A small network was shown many inputs. Here are its activations along a few directions, one row for each input.
Each table varies a few parts of the input and shows all the possible inputs, shuffled.
Descriptions start from the smaller parts, as in this example, which fits no table here: one of 5 places around a ring, together with either a single point or one of 9 places along a line or (one of 3 separate values, together with one of 4 places along a line).
Shared parts are said once, and a part with two or three values counts as separate values.
In the rows, 128 means zero.

Other details of the inputs shift rows strongly along two fixed directions, in all tables alike. That doesn't count.
To show where, the next rows are all for the same input, with only those details redrawn:
[162 102 100 132 117 111 131 143 142 122 154 132]
[ 64 128 126 181 144 104 128  86 130 144  22  73]
[104 175 180  46 157 137 144  85  52 207 162 174]

Table:
r1: [160 124 133 133 116 151 125 164 152  88 153 124]
r2: [162 102 100 132 117 111 131 143 142 122 154 132]
r3: [103 178 189  47 155 149 143  91  54 201 161 174]
r4: [ 33 172 132 187  97 110  61  73 135  93  13 156]
r5: [149 120 128 134 114 158 128 168 155  94 156 126]
r6: [ 54 139 138 178 148 131 127  99 135 129  26  71]
r7: [ 56 133 121 176 152 107 129  88 131 141  30  73]
r8: [105 189 196  43 162 157 139  94  56 185 163 169]
r9: [158 116 134 137 107 156 128 167 151  98 150 129]
r10: [159 111 125 135 110 146 128 161 148 104 151 129]
r11: [160 108 117 134 113 134 129 154 146 109 152 131]
r12: [153 109 102 131 122 125 130 150 147 111 158 129]
r13: [162 113 107 129 124 118 127 146 144 105 155 127]
r14: [161 119 124 131 119 141 125 158 149  94 153 124]
r15: [163 110  98 129 126 106 128 140 141 111 156 127]
r16: [151 115 119 132 117 148 127 163 152 100 156 126]
Describe the family of inputs behind these rows.
> either a single point or (one of 3 separate values, together with one of 5 places along a line)

Table:
r17: [155  84  82 187 113 118 122 162 184  73 107  85]
r18: [ 77 153 155 124 154 132 137  95 102 162  85 108]
r19: [176 133 134  69 127 145 138 155 114 135 224 172]
r20: [ 86 145 152 125 153 118 142  88  97 173  82 108]
r21: [ 57 187 160 131 119 136  82  85 108 115  73 168]
r22: [181 119 123  70 126 128 146 147 109 155 223 172]
r23: [ 83 146 153 124 154 129 138  92  98 168  81 108]
r24: [131 116 107 201  63 146  76 168 197  31  95 142]
r25: [160  78  77 189 110 102 128 156 182  85 107  85]
r26: [182 126 131  68 128 142 139 152 109 141 221 172]
r27: [154  77  73 189 111 104 129 157 184  87 110  86]
r28: [182 134 138  69 127 142 137 153 112 133 222 171]
r29: [ 83 154 159 124 154 129 137  93 100 160  82 107]
r30: [ 85 141 149 124 154 123 141  90  96 174  81 109]
Describe the family of inputs behind these rows.
> either one of 2 separate values or (one of 3 separate values, together with one of 4 places along a line)
Which other rows does r26 become when the choice among 3 separate values takes its other values? List them by row number.
> r18, r29

Table:
r31: [123 132 134 131 133 130 131 128 128 133 120 120]
r32: [209  83  80 137  99 118 128 184 169  82 199 141]
r33: [125 130 137 129 131 128 130 126 128 133 118 118]
r34: [154 138 136  85 130 130 134 134 108 148 184 164]
r35: [113 149 136 130 127 135 111 121 132 103 118 138]
r36: [127 126 129 128 130 123 127 120 123 134 116 124]
r37: [117 130 133 130 132 136 133 130 126 129 122 117]
r38: [120 130 130 130 133 126 132 122 130 133 121 122]
r39: [117 128 127 130 133 127 131 125 125 132 123 121]
r40: [126 130 140 131 129 133 133 127 124 129 118 117]
r41: [126 127 127 130 129 115 128 117 121 134 118 125]
r42: [176 139 144  65 125 148 139 153 107 144 220 177]
r43: [126 128 130 130 129 119 129 119 122 133 118 122]
r44: [118 127 129 128 135 135 129 128 127 132 120 119]
r45: [110 149 133 129 128 136 108 124 130 105 120 136]
r46: [120 132 136 130 132 135 135 128 131 131 121 118]
r47: [123 129 124 132 132 116 130 119 121 135 119 126]
r48: [120 130 133 130 134 131 133 125 131 132 122 120]
r49: [127 126 126 128 130 118 126 117 122 136 116 126]
r50: [127 128 139 129 130 136 131 128 125 130 116 118]
r51: [147 139 141  83 130 146 136 142 112 144 186 156]
r52: [117 128 124 130 133 123 130 122 124 133 122 123]
r53: [117 130 130 129 134 131 130 128 130 133 122 119]
r54: [126 128 138 131 131 129 131 125 124 130 119 118]
r55: [118 127 126 128 134 130 128 125 126 134 120 122]
r56: [125 129 130 129 129 119 128 120 126 135 118 123]
r57: [118 128 132 129 133 140 131 130 127 131 120 118]
r58: [117 128 131 130 134 132 131 128 125 131 123 118]
r59: [125 130 135 131 133 138 132 130 126 131 117 119]
r60: [120 127 123 131 132 118 132 116 124 134 121 126]
r61: [118 126 123 128 134 126 128 122 125 135 120 124]
r62: [123 131 130 131 133 125 130 125 127 134 119 122]
r63: [121 128 134 132 134 132 134 124 127 130 122 120]
r64: [126 128 134 131 130 124 130 122 123 131 119 120]
r65: [111 140 138 139 107 137 109 125 129 119 112 153]
r66: [117 127 120 130 132 118 129 119 123 135 122 125]
r67: [116 130 123 128 132 122 129 123 128 136 122 123]
r68: [125 129 126 129 129 114 127 117 125 136 118 125]
r69: [105 139 134 137 108 139 108 126 131 120 115 151]
r70: [122 126 126 129 133 126 131 119 126 134 119 125]
r71: [122 128 135 130 133 139 134 127 128 130 119 119]
r72: [120 128 127 131 132 122 133 119 125 132 121 124]
r73: [120 129 123 130 132 117 130 117 128 136 121 126]
r74: [123 131 123 131 131 116 128 119 125 137 119 127]
r75: [123 131 137 133 132 134 134 130 124 129 119 118]
r76: [120 130 126 130 132 122 131 120 129 135 121 124]
r77: [121 130 136 132 132 136 136 127 127 128 121 118]
r78: [124 128 126 130 133 124 129 122 123 135 117 125]
r79: [118 126 119 128 133 121 127 120 124 136 120 126]
r80: [125 128 130 130 134 129 129 125 124 133 117 123]
r81: [125 132 139 129 129 132 132 128 128 131 118 117]
r82: [122 126 122 129 133 121 130 116 125 135 119 127]
r83: [175  62  51 207  97  96 116 170 203  60 109  89]
r84: [123 129 127 132 132 121 131 122 122 133 119 124]
r85: [127 127 136 129 132 132 129 125 125 132 116 119]
r86: [153 133 138  84 132 140 136 133 109 144 183 162]
r87: [211  83  82 135  95 116 125 183 173  84 198 140]
r88: [108 139 137 138 108 138 111 123 132 118 114 153]
r89: [158 100  80 189  99 116 100 164 191  45 114 110]
r90: [118 149 139 129 124 132 108 122 129 104 115 136]
r91: [168 142 146  74  97 148 114 147 110 129 212 208]
r92: [123 130 134 133 134 130 132 127 124 131 120 120]
r93: [121 128 131 132 133 127 134 122 126 131 122 122]
r94: [125 128 133 131 135 133 130 127 125 132 117 121]
r95: [127 126 133 129 131 127 128 122 124 133 116 121]
r96: [148 136 129  82 130 128 132 132 109 149 187 165]
r97: [122 127 133 130 135 135 132 125 128 131 119 121]
r98: [116 130 127 129 133 127 129 126 129 134 122 121]
The inputs of r72 and r84 match in every part but one. If r82 is changed in the same way as r72 into r84, which row does it become?
> r83
Describe the family of inputs behind these rows.
> one of 4 places along a line, together with either one of 2 separate values or (one of 3 separate values, together with one of 5 places along a line)
Which other rows does r41 become when the place on the line of 4 takes its other values? List them by row number.
> r47, r60, r66
Which other rows does r37 become when the place on the line of 5 takes its other values? List them by row number.
> r39, r52, r58, r66
Which other rows does r35 become when the choice among 2 separate values takes its other values? List them by row number.
> r88

Table:
r99: [171 136 134  59 138 135 141 140  99 151 221 173]
r100: [137 116 123 129 125 122 137 130 128 140 134 126]
r101: [138 109 106 148 128 112 132 135 146 117 121 107]
r102: [144 103 126 163 130 151 143 165 164  97 113  74]
r103: [ 78 172 166 105 150 136 122  89  90 153  98 138]
r104: [ 85 160 172  95 154 135 142  86  76 189 105 134]
r105: [167 134 127  87 115 134 122 147 122 122 201 177]
r106: [130 117 111 153 112 124 116 136 149 106 116 127]
r107: [142 108 105 148 128 113 130 135 146 115 120 107]
r108: [ 83 157 168  98 153 136 143  88  80 188 104 132]
r109: [141 106 100 154 130 111 130 137 151 107 117 100]
r110: [169 134 124  89 117 134 122 148 125 115 202 173]
r111: [136 101  90 186 107 111 110 145 175  76  93 102]
r112: [ 75 174 170  98 149 140 124  87  84 165 103 146]
r113: [169 124 113 103 115 132 120 153 135 106 192 165]
r114: [136 126 129 114 132 124 138 126 119 145 144 132]
r115: [141 107 110 146 125 116 132 135 142 122 122 112]
r116: [ 83 140 143 154 127 128 118 103 123 134  65 116]
r117: [171 121 117 106 106 131 121 154 135 113 190 169]
r118: [139 105  97 159 128 109 130 138 156 106 114  97]
r119: [ 80 166 187 122 148 174 134 118 109 138  88 106]
r120: [ 88 132 130 150 147 117 133 102 123 143  70  92]
r121: [166 135 138  75 111 144 126 146 110 139 209 191]
r122: [138 109 110 141 126 118 134 135 139 127 126 114]
r123: [ 83 146 144 147 132 127 118 101 120 134  71 117]
r124: [136  91  88 197  96 112 112 150 182  79  89 102]
Describe the family of inputs behind these rows.
> one of 2 separate values, together with either a single point or (one of 3 separate values, together with one of 4 places along a line)
List by row number the other rows that have the choice among 2 separate values in common with r104.
> r99, r100, r101, r102, r107, r108, r109, r114, r115, r118, r120, r122
